These are the activations of a small neural network, seen along a few directions. Each row is one input.
Each table varies a few parts of the input and shows all the possible inputs, shuffled.
Descriptions start from the smaller parts, as in this example, which fits no table here: one of 4 places along a line, together with either a single point or one of 9 places along a line or (one of 3 separate values, together with one of 8 places around a ring).
Shared parts are said once, and a part with two or three values counts as separate values.
In the rows, zero is written as 128.

Other details of the inputs shift rows strongly along two fixed directions, in all tables alike. That doesn't count.

Table:
row 1: [186 115 109 123  81 130 142 117 121  61  95 158]
row 2: [176 110 105 102 158 179  95 107 204 169 168 189]
row 3: [119 147 158 144 125 126 149 118 108 109 111 121]
row 4: [157 110 100 114 129 150 115 134 167 150 144 143]
row 5: [163 122  90  95 167 123  83  95 214 164 179 192]
row 6: [136 126 146 130 124 150 134 126  94  96 109 136]
row 7: [177 107 103  99 159 183  92 112 199 169 167 190]
row 8: [133 137 146 137 122 129 138 123 107  96 109 136]
row 9: [159 125 127 120 117 119 125 110 105  70 105 163]
row 10: [123 135 131 144 102 103 149 133 103  99 106 103]
row 11: [132 136 122 141 101  96 146 121 117  96 112 117]
row 12: [168 137 121 123 108  87 130  88 128  54 111 179]
row 13: [134 120 122 111 155 146 103 132 138 143 145 147]
row 14: [111 146 143 136 126  83 135 118  90  84 113 124]
row 15: [114 140 144 137 129 101 133 123  89  89 109 124]
row 16: [115 134 126 122 164 121 105 124 153 160 156 135]
row 17: [ 86 131 128 119 177 123  96 146 117 171 156 109]
row 18: [146 114 115 124 128 164 127 142 160 164 140 126]
row 19: [ 98 147 155 144 136 102 139 126  93 113 118 107]
row 20: [167 143 122 128 107  89 134  81 132  56 108 178]
row 21: [157 137 135 130 111 113 138 102 123  72 109 162]
row 22: [130 139 143 133 123 116 137 120 106  92 113 136]
row 23: [163 120 106 122  95 105 132 118 117  73 106 144]
row 24: [105 132 129 140 114 105 138 146  85 111 110  89]
row 25: [ 85 131 129 117 176 115  97 145 117 168 157 109]
row 26: [151 132 127 143  89 122 155 122 121  88 102 126]
row 27: [110 149 145 142 126  87 137 115  95  88 113 123]
row 28: [104 135 154 137 138 137 131 143  84 117 113 108]
row 29: [175 130 126 123 106 111 133  95 121  57 103 178]
row 30: [ 98 129 131 135 152 156 129 153 160 211 158  84]
row 31: [ 80 124 127 133 159 136 119 165 128 199 154  71]
row 32: [158 138 135 133 110 120 139 102 121  73 106 162]
row 33: [121 109 120 124 142 177 119 158 139 183 147 102]
row 34: [177 105  71  98 143 144  90 118 211 170 169 173]
row 35: [102 139 155 141 138 132 136 139  91 119 114 108]
row 36: [128 119 111 122 139 145 119 145 160 173 152 116]
row 37: [ 74 140 151 136 179 145 115 153 134 201 160  90]
row 38: [167 128 120 135  86 118 152 114 133  79 104 142]
row 39: [100 142 135 147 111  85 149 134 101 111 116  87]
row 40: [158 130 131 125 114 121 132 109 113  70 106 163]
row 41: [ 22 120 152 107 151 126 111 149 118 229 164  95]
row 42: [150 117  93 113 131 120 111 124 170 146 150 144]
row 43: [153 116 122 112 150 164 108 124 154 145 141 162]
row 44: [ 59 140 132 141 168 120 121 160 147 222 168  57]
row 45: [167 115 109 105 144 156 100 118 153 125 139 178]
row 46: [ 77  96 131  86 129 142  99 143 112 181 145 142]
row 47: [154 130 131 144  88 128 157 124 124  90 100 125]
row 48: [ 95 131 150 152 120 146 154 157  98 148 120  70]
row 49: [ 79 137 149 152 131 136 148 167 100 164 125  59]
row 50: [ 77 140 155 156 132 141 155 154 113 174 132  58]
row 51: [125 128 128 138 104 111 141 139  92  96 102 103]
row 52: [ 84 139 132 126 175 115 104 140 128 174 159 108]
row 53: [148 133 123 141  92 101 150 117 121  83 104 126]
row 54: [186 119 111 130  79 132 147 113 126  62  93 159]
row 55: [121 133 126 142 104  99 144 133  95  94 105 105]
row 56: [162 131 115 116 141 139 113 100 175 130 144 176]
row 57: [106 138 140 149 112 107 152 139 104 122 114  86]
row 58: [127 147 145 138 124 100 140 105 113  93 114 135]
row 59: [102  95 124  85 118 138 104 125 128 161 140 167]
row 60: [ 73 147 149 155 129 104 153 148 102 154 126  58]
row 61: [198 104  97 113  99 160 123 121 158 101 116 171]
row 62: [135 129 147 135 124 145 138 122 100  97 110 136]
row 63: [127 141 139 134 125 101 132 116 104  88 113 136]
row 64: [132 142 153 142 121 133 148 109 116 102 113 134]
row 65: [117 138 146 136 129 108 135 124  87  92 108 124]
row 66: [ 93 155 154 147 136  90 140 119 100 111 119 106]
row 67: [179 101  99  90 163 187  83 122 189 168 163 190]
row 68: [138 127 112 129 130 142 128 128 171 163 146 125]
row 69: [168 132 126 141  84 126 158 110 139  83  99 141]
row 70: [ 73 147 151 155 129 112 154 152 107 157 128  58]
row 71: [143 145 148 141 112 119 147 104 119  83 104 145]
row 72: [134 117 100 116 136 119 112 133 154 149 147 128]
row 73: [ 65 119 158 115  97 106 138 128  80 131 113 124]
row 74: [173 108  94  95 165 169  83 115 196 165 167 192]
row 75: [187 115 109 126  80 137 142 118 120  62  92 158]
row 76: [167 110  85  91 171 142  74 109 196 162 173 194]
row 77: [ 76 137 152 134 178 153 117 153 133 205 160  90]
row 78: [131 125 138 143 103 143 153 144 102 113 103 103]
row 79: [148 124 117 114 150 148 106 120 159 143 147 163]
row 80: [ 57 106 139  96 136 134 106 145 117 200 153 125]
row 81: [155 123 127 139  91 136 151 131 113  88  97 126]
row 82: [128 119 110 122 141 138 117 142 157 172 150 116]
row 83: [165 123  91 117 122 118 118 106 186 135 146 158]
row 84: [161 130 116 114 141 132 113  99 177 129 146 176]
row 85: [ 69 143 157 141 153 107 126 150  69 131 122  82]
row 86: [124 138 134 128 129  91 126 115  98  83 115 138]
row 87: [ 82 128 150 150 133 152 147 166  96 167 127  60]
row 88: [130 132 142 148 100 135 159 138 112 116 106 101]
row 89: [140 130 127 141  99 128 149 133 115 103 107 116]
row 90: [ 80 132 143 145 130 120 140 164  78 145 118  61]
row 91: [105 140 159 142 135 135 141 138  93 123 115 107]
row 92: [112 121 113 127 144 130 116 148 142 169 146 103]
row 93: [147 125  96 117 130 111 117 113 181 148 152 142]
row 94: [136 108 114 119 139 174 116 155 148 177 144 115]
row 95: [178 110 107 121 113 166 129 119 178 140 138 155]
Each input here is: one of 5 places along a line, together with either a single point or (one of 2 separate values, together with one of 9 places along a line).
- Changing only the place on the line of 5 turns row 37 into row 35. The same change can be made to row 19. Which row results? => row 65
- Changing only the place on the line of 5 turns row 54 into row 68. The same change can be made to row 76. Which row results? => row 20
- Which other rows does row 77 become when the place on the line of 5 takes its other values? List them by row number. => row 3, row 43, row 67, row 91
- Which other rows does row 31 become when the choice among 2 separate values takes its other values? List them by row number. => row 65
- Which other rows does row 82 become when the place on the line of 5 takes its other values? List them by row number. => row 31, row 57, row 60, row 90
- A walk changes only the place on the line of 9. It starts at row 23 and steps to row 24. List the rest of the walk in order. => row 51, row 90, row 1, row 75, row 61, row 94, row 33
- Which other rows does row 17 become when the choice among 2 separate values takes its other values? List them by row number. => row 24

Table:
row 96: [128 112 131 118 165 194 108 159 145 186 150 124]
row 97: [167 113 135 125  83 160 147 121 104  74  90 161]
row 98: [122 151 135 163 113 106 160 133 120 112 112  80]
row 99: [ 69 121 155 133 157 176 125 172 101 198 140  76]
row 100: [167 156 140 173  49  79 195 104  82   4  58 113]
row 101: [ 23 148 167 133 162  86 120 145  76 168 141  79]
row 102: [197 115  78 116 119 135 119 108 218 144 152 166]
row 103: [ 94 123 155 137 151 176 131 164  98 169 131  88]
row 104: [154 137 130 116 135 107 115  90 124  74 121 183]
row 105: [173 139 111 149 120 125 143 117 161 109 126 124]
row 106: [155 150 132 165  93 102 169 117 115  67  95 102]
row 107: [ 55 149 166 136 151  85 127 132  73 131 127  98]
row 108: [ 98 148 147 126 182 115 104 127 118 143 147 129]
row 109: [108 124 122 100 164 114  91 114 152 162 163 160]
row 110: [149  95 113 101 131 185 108 138 160 173 146 156]
row 111: [ 90 131 103 141 125  94 135 160 135 176 144  57]
row 112: [138 130 119 106 182 132  85 107 163 153 164 174]
row 113: [ 75 127 126 112 145  80 103 133 100 139 141 120]
row 114: [136 133 112 141 101 106 148 126 152 130 125 108]
row 115: [ 72 116 155 129 116 153 139 163  85 165 119  84]
row 116: [163 115  80 114 140 140 110 125 223 191 174 140]
row 117: [162 110 131 121 113 174 132 128 121 108 112 151]
row 118: [173 109 135 122  57 143 158 112  91  46  74 165]
row 119: [222 126  83 127 128 144 119 105 215 116 143 174]
row 120: [153 142 140 125 103  88 136  84  95  33  94 184]
row 121: [154 121 105  92 172 134  78  97 184 151 166 200]
row 122: [ 62 116 148 136  99 125 147 175  45 134 101  59]
- What do these inputs look like to the network? => one of 3 separate values, together with either a single point or one of 8 places along a line
- Changing only the choice among 3 separate values turns row 117 into row 104. The same change can be made to row 110. Which row results? => row 107
- Which other rows agree with row 119 in the choice among 3 separate values? List them by row number. => row 98, row 100, row 102, row 105, row 106, row 111, row 114, row 116
- Which other rows does row 99 become when the choice among 3 separate values takes its other values? List them by row number. => row 98, row 121

Table:
row 123: [163 149 130 167  79  74 181 105  83  35  88  87]
row 124: [154 124  92 125 176 162  93 114 192 180 171 153]
row 125: [205 146  98 141  96  81 142 106 159  54 104 152]
row 126: [122 147 158 153  77 117 170 147  64  55  68 108]
row 127: [ 91 145 154 148 163 134 139 131 105 152 143  80]
row 128: [157  97 112  83 143 140  95  99 161 149 154 184]
row 129: [131 169 157 161 107  95 162 118  83  42  84 123]
row 130: [ 83 137 118 134 128  65 131 158 107 135 127  80]
row 131: [ 77 123 154 138 140 161 143 164  91 179 135  62]
row 132: [172 127 136 125 139 136 132  92 146 106 130 157]
row 133: [ 87 136 144 131 119  99 126 130  79 103 111 115]
row 134: [125  94  69  92 168 128  88 138 194 220 199 118]
row 135: [ 89 116 149 131 148 163 130 167 120 189 147  91]
row 136: [ 60 126 141 128 150 118 114 142  93 160 142  92]
row 137: [ 62 129 132 139  95 132 153 142 175 228 151  75]
row 138: [158 101 105 113 132 181 111 136 171 164 152 156]
row 139: [109 161 143 165 132 110 144 126  92 100 105  98]
row 140: [124 111 116 111 159 180 101 160 174 210 165 131]
row 141: [ 88 161 133 150 174 125 117 147 131 170 139  90]
row 142: [141 118 117 101 129 121 104 114 138 121 135 176]
row 143: [ 75 121 115 134 139  84 129 155 111 161 149  70]
row 144: [118 109 113 101 145 140 102 118 134 159 160 143]
row 145: [151 128 109 139  89 107 147 155 135 106 102  97]
row 146: [ 74 122 168 140 146 149 140 167  97 180 128  72]
row 147: [112 135 127 137 174 148 110 127 155 170 162 112]
row 148: [150 128 116 110 102 102 116 106 122  67 104 179]
row 149: [163 115 137 119 109 147 135 130 135 111 106 158]
row 150: [161 105 112 121 112 168 123 127 149 126 125 150]
row 151: [ 69 140 155 120 146 100 119 150  93 145 130 111]
row 152: [182 115  86 115  82  74 132 106 140  57 109 168]
row 153: [153 125 118 101 115 110 111 110 134  89 117 188]
row 154: [153 113  95 100  57  91 149  68 194 110 124 196]
row 155: [112 136 147 134 119 140 141 160 109 129 109 110]
row 156: [ 87 141 153 137 106  91 140 130  60  82 101 114]
row 157: [152 152 153 146 117 108 152 108 109  63 102 147]
row 158: [135 115 104 114 120 122 110 109 123 115 126 160]
row 159: [108 130 128 143 121 149 133 156 108 148 112  97]
row 160: [ 71 159 168 142 189 119 123 154 127 181 144  83]
row 161: [ 94 136 153 150 109 137 149 157  82 118  99  83]
row 162: [107 121 143 141 111 155 150 143  88 127 112  83]
row 163: [117 132 145 161  81 132 166 139  61  78  74  93]
row 164: [132 149 132 169 110  78 164 128 101  86 110  73]
row 165: [ 48 135 130 128 166 118 102 156 102 194 149  85]
row 166: [156 129 118 130 147 150 123 104 152 129 151 144]
row 167: [142 126 135 123 173 144 111 114 170 162 156 146]
row 168: [155 113 121 108 105 116 121  99 119  81 117 181]
row 169: [134 119 120 149  83 116 168 147  98 104 104  61]
row 170: [169 124 131 102 100  96 122  98 123  57  95 200]
row 171: [ 98 118 161 133 130 152 148 151  93 155 120  83]
row 172: [144 111 122 111 140 168 113 149 164 173 148 149]
row 173: [ 88 129 146 133 117 106 133 127  74 104 118 116]
row 174: [167 133 127 133 136 136 129 101 149 101 132 161]
row 175: [149 133 136 132 149 136 128 111 148 122 142 149]
row 176: [ 95 134 149 145 119 145 143 163  94 139 116  89]
row 177: [145 149 159 144 130 108 145 109 115  80 103 141]
row 178: [165 130 131 126 139 141 133  99 144 111 138 153]
row 179: [188 151 131 135 105 110 143  94 135  37  92 182]
row 180: [153 124 118 122 111 151 125 139 144 115 111 147]
row 181: [145 101 121 107 138 181 121 139 154 175 153 136]
row 182: [156 108 108 103 108 127 114  92 125  90 125 171]
row 183: [125 142 118 136 104 108 144  95 206 182 157 135]
row 184: [156 113 116  95 125 121 103 108 147 114 137 194]
row 185: [130 136 115 140 156 146 123 114 136 149 144 113]
row 186: [100 154 152 147 160 125 132 136 120 142 137 103]
row 187: [179 143 123 137 117 125 134  98 142  68 115 173]
row 188: [180  99 107 108 118 176 118 124 169 136 136 174]
row 189: [129 131 107 119 194 161  84 129 201 205 186 138]
row 190: [144 117  85  94 148 131  79 120 174 157 149 183]
row 191: [ 56 131 161 120 165 109 110 152  99 181 144  97]
row 192: [170 107 101 123 102 170 132 119 135 120 115 143]
row 193: [200 105  93 134  66 120 152 122 147  72 100 136]
row 194: [ 98 146 148 153 150 131 140 123 101 131 133  81]
row 195: [169 102  84  96 120 139  99  91 150 120 137 185]
row 196: [107 125 151 124 112 101 136 120  78  93 111 135]
row 197: [110 127 123 149 108 113 147 170 120 146 120  58]
row 198: [139 143 129 121 172 136 108 129 176 156 155 152]
row 199: [148 143 107 146 137  97 130 132 158 134 141 101]
row 200: [112 138 129 142 116 141 135 158 108 132 101 103]
row 201: [105 165 152 156 138 107 141 131 103  95 107 102]
row 202: [160  99 115  90 137 131  96 101 161 134 145 195]
row 203: [ 98 127 149 125 112 108 141 117  67  97 112 115]
row 204: [124 114 130 129 121 168 137 143 116 149 133 106]
row 205: [ 66 123 152 118 150 120 122 139  85 165 147  95]
row 206: [128 137 155 137  99 127 155 151  94  92  90 124]
row 207: [168 111 117  98 140 165 106 139 186 160 137 174]
row 208: [111 123 110  99 158 129  87 136 156 170 161 157]
row 209: [156 127 112 127 161 154 108 111 177 149 163 158]
- What do these inputs look like to the network? => one of 3 separate values, together with either a single point or (one of 4 places along a line, together with either a single point or one of 6 places along a line)
- Changing only the choice among 3 separate values turns row 128 into row 171. The same change can be made to row 196. Which row results? => row 135
- Changing only the choice among 3 separate values turns row 199 into row 197. The same change can be made to row 125. Which row results? => row 145
- Changing only the choice among 3 separate values turns row 207 into row 160. The same change can be made to row 149. Which row results? => row 177
- Which other rows does row 203 become when the place on the line of 4 takes its other values? List them by row number. => row 142, row 153, row 168
- Which other rows does row 185 become when the place on the line of 6 takes its other values? List them by row number. => row 127, row 132, row 166, row 178, row 194
- Which other rows does row 154 become when the choice among 3 separate values takes its other values? List them by row number. => row 137, row 183
